Each row below holds a small network's activations on one input, seen along a few directions.
Each table varies a few parts of the input and shows all the possible inputs, shuffled.
A made-up example of a description, with smaller parts first: one of 6 places along a line, together with either a single point or one of 9 places around a ring or (one of 2 separate values, together with one of 8 places around a ring).
Shared parts are said once, and a part with two or three values counts as separate values.

Other details of the inputs shift rows strongly along three fixed directions, in all tables alike. That doesn't count.

Rows:
row 1: [ 13  -5  22   0 -27 -28  -7   6  -2  29  -1  11   8  15   2]
row 2: [-26  25  -3 -26  19  13   6   0   2 -41 -21 -18   2 -41  18]
row 3: [ 10  22  17 -20  14  -4 -11   1 -15 -43 -23 -21  -9 -28  30]
row 4: [-30  -5 -18  19  23  13  -3 -56 -32  21  11  12 -25  22  -2]
row 5: [-17 -29 -16  28  30  39   3 -56  14 -12  -3 -24 -20  10 -37]
row 6: [ 19   3 -11  10 -16 -17   2  -3 -14  26  41   7  19  14  34]
row 7: [-19  -5 -14  24  29  16  -3 -57 -31  18  10  13 -28  22  -4]
row 8: [  0  -6 -20  34  24  26  -5 -66 -20  11  24 -12 -10  11  -2]
row 9: [  4  -6 -27 -21   7  52  50 113  33 -66  19  34  30 -47 -41]
row 10: [  8  -5  13  -1 -17 -32 -10  12   7  33   4  13  -2  21  11]
row 11: [ 17  -8   3  12 -21  -7   0  22  16  13   8 -13   9   4 -14]
row 12: [-12  30   4 -23   6  -6  -1   3   7 -17 -29 -29   1 -28  37]
row 13: [-24 -13   1  22  10  14 -12 -64   3  13  -8 -32 -13   0 -39]
row 14: [ 26 -22   8  12 -10  -5  -8  19  -1 -10  10  15   6   4 -10]
row 15: [-10  32  10 -32   4 -13  -4  -3  -6 -23 -29 -18   0 -32  31]
row 16: [ 23 -13  14   3 -10 -31 -11   8  -1  19   5  16  -4  21  12]
row 17: [-12  36  13 -36   7  -2  -9   3  -7 -12 -42 -12  -7 -18  27]
row 18: [ 15  -6  13   4 -25  -6  -5  20   5   9   4  11   1   6 -19]
row 19: [  7  -9   3   6 -17 -11   8  20  17  20   7  -5  19   5  -9]
row 20: [  6 -10   6  -1 -22 -12   1  16   5  14   0  15  19   5 -16]
row 21: [-18  24  -6 -29  13  16  15  14  12 -38 -22 -22   3 -24  28]
row 22: [ 15  -9  18   3 -26 -29  -4   5   1  30   5  -5  18   6   4]
row 23: [  3 -15  -4   8 -12 -16   6  18  18   7  19   0  15   5   2]
row 24: [ 10  -9  15   3 -22 -34  -9   3  -1  17  12  17   4  15  12]
row 25: [ -9  36  16 -32   2  -9  -4  -1  -9 -21 -34 -21   5 -28  24]
row 26: [ 12 -13  11   3 -25 -33  -4   4   4  28  10  -3  13   3  10]
row 27: [ -5  45  18 -29   8   0 -16   8  -6 -18 -39 -20 -18 -16  24]
row 28: [ 10 -11  10  -3 -17 -33 -11   7   1  22   9  16   0  21  14]
row 29: [ 19   4 -11   8 -19 -16   2  -3 -13  35  33   4  19  12  31]
row 30: [ 10  -1  19  -1 -18 -28 -10  13   4  34   0  10   4  24   3]
row 31: [ 24  -6  16   7 -32 -28 -16   7  -4  20  -1   0   7  11  -3]
row 32: [ -2  39  14 -31   5   0 -15   6  -8 -19 -41 -20 -16 -19  23]
row 33: [-39 -26 -24  22  39  41   6 -59  12 -20  -6   1 -13  -2 -65]
row 34: [-23   6 -66 -21  20 108  71  97  27 -61  31  37  40 -44 -63]
row 35: [ -8  -2 -22  28  24  19   0 -70 -15  16  23 -10  -6  12  -1]
row 36: [-18  26  -6 -30   9  17  16  14  15 -28 -29 -24   0 -28  24]
row 37: [ 18 -26  -2   8   3  16   2  26   9 -10  11  23  -7  10 -25]
row 38: [-10  32  10 -27   1   1   3   3   4 -13 -35 -33   4 -17  35]
row 39: [ 12 -10   5   5   2 -10  -1  25  12   6  10  23  -3  18  -6]
row 40: [  8   0  -3   5 -14 -17  -1   9 -31  36  18  27  -4  23  25]
row 41: [-35 -24 -20  30  39  30   4 -67  18  -6  -3 -25 -15   3 -45]
row 42: [-11  29  10 -30   8 -15  -5  -3  -9 -33 -22 -16   2 -28  35]
row 43: [ 12 -11  10   2 -28 -35  -9   4   1  24   2  11  11  10   7]
row 44: [ 10  21  11 -11  17   1  -8   5  -3 -36 -26 -31  -7 -25  37]
row 45: [-23 -41 -29  17   8  35  26  28  36  -1  35  42   3  19 -74]
row 46: [-45 -19 -17  16  26  22  -2 -63   8 -10  -4  -2  -9   2 -46]
row 47: [ 27  -3   4  18  -5 -11 -10  10 -39  20  24  27 -14  25  26]
row 48: [-23 -15   0  23  25   7  -9 -73   0   4  -8  -5 -24  11 -27]
row 49: [ 33 -16  24  14 -15 -24 -16   6  -7   7   9  12  -5  15   9]
row 50: [ 11 -22  -9   8  10  31  12  48  20 -21  16  29  -5   7 -39]
row 51: [-19 -30 -12  29  32  35  -3 -55   5 -16   2 -18 -14  -5 -48]
row 52: [ 34 -34  -8   8 -40   4  27  86  23   1  40  36  31   4 -57]
row 53: [ 24  -6  12   9 -29 -23  -5  11   8  26   4 -19   6  19   7]
row 54: [  1  27  12 -25  15 -12  -4  -1 -10 -36 -25 -16  -2 -29  31]
row 55: [-13  32  13 -30   3  -8  -7  -2  -5 -18 -34  -8  -9 -27  33]
row 56: [-30  -1 -13  15  19  17  -3 -50 -31  29   1   5 -16  22 -10]
row 57: [ -6  21  -4 -22  20  21  16  16  11 -42 -26 -22  -2 -25  25]
row 58: [ 11 -10  10  -5 -20 -31 -10   9   3  31   2  13  -2  17  10]
row 59: [  9   3 -10   9 -12   3  -1  25 -28  21  19  24  -5  21   1]
row 60: [ 27  10  -8  14 -24 -10  -6   2 -16  30  30  -4  16  15  21]
Each input here is: one of 6 places along a line, together with either one of 2 separate values or one of 8 places along a line.
The inputs of row 33 and row 14 match in every part but the place on the line of 6. If row 9 is changed in the same way as row 33 into row 14, which row does it become? -> row 51
The inputs of row 25 and row 54 match in every part but the place on the line of 6. If row 34 is changed in the same way as row 25 into row 54, which row does it become? -> row 35
Change only the place on the line of 8 in row 45. List by row number the other rows that result. -> row 2, row 21, row 23, row 24, row 28, row 42, row 46
Change only the place on the line of 6 in row 45. List by row number the other rows that result. -> row 10, row 27, row 30, row 39, row 50
Change only the choice among 2 separate values in row 56. List by row number the other rows that result. -> row 34
Which other rows agree with row 43 in the place on the line of 6? List them by row number. -> row 10, row 12, row 15, row 26, row 29, row 36, row 40, row 55, row 58
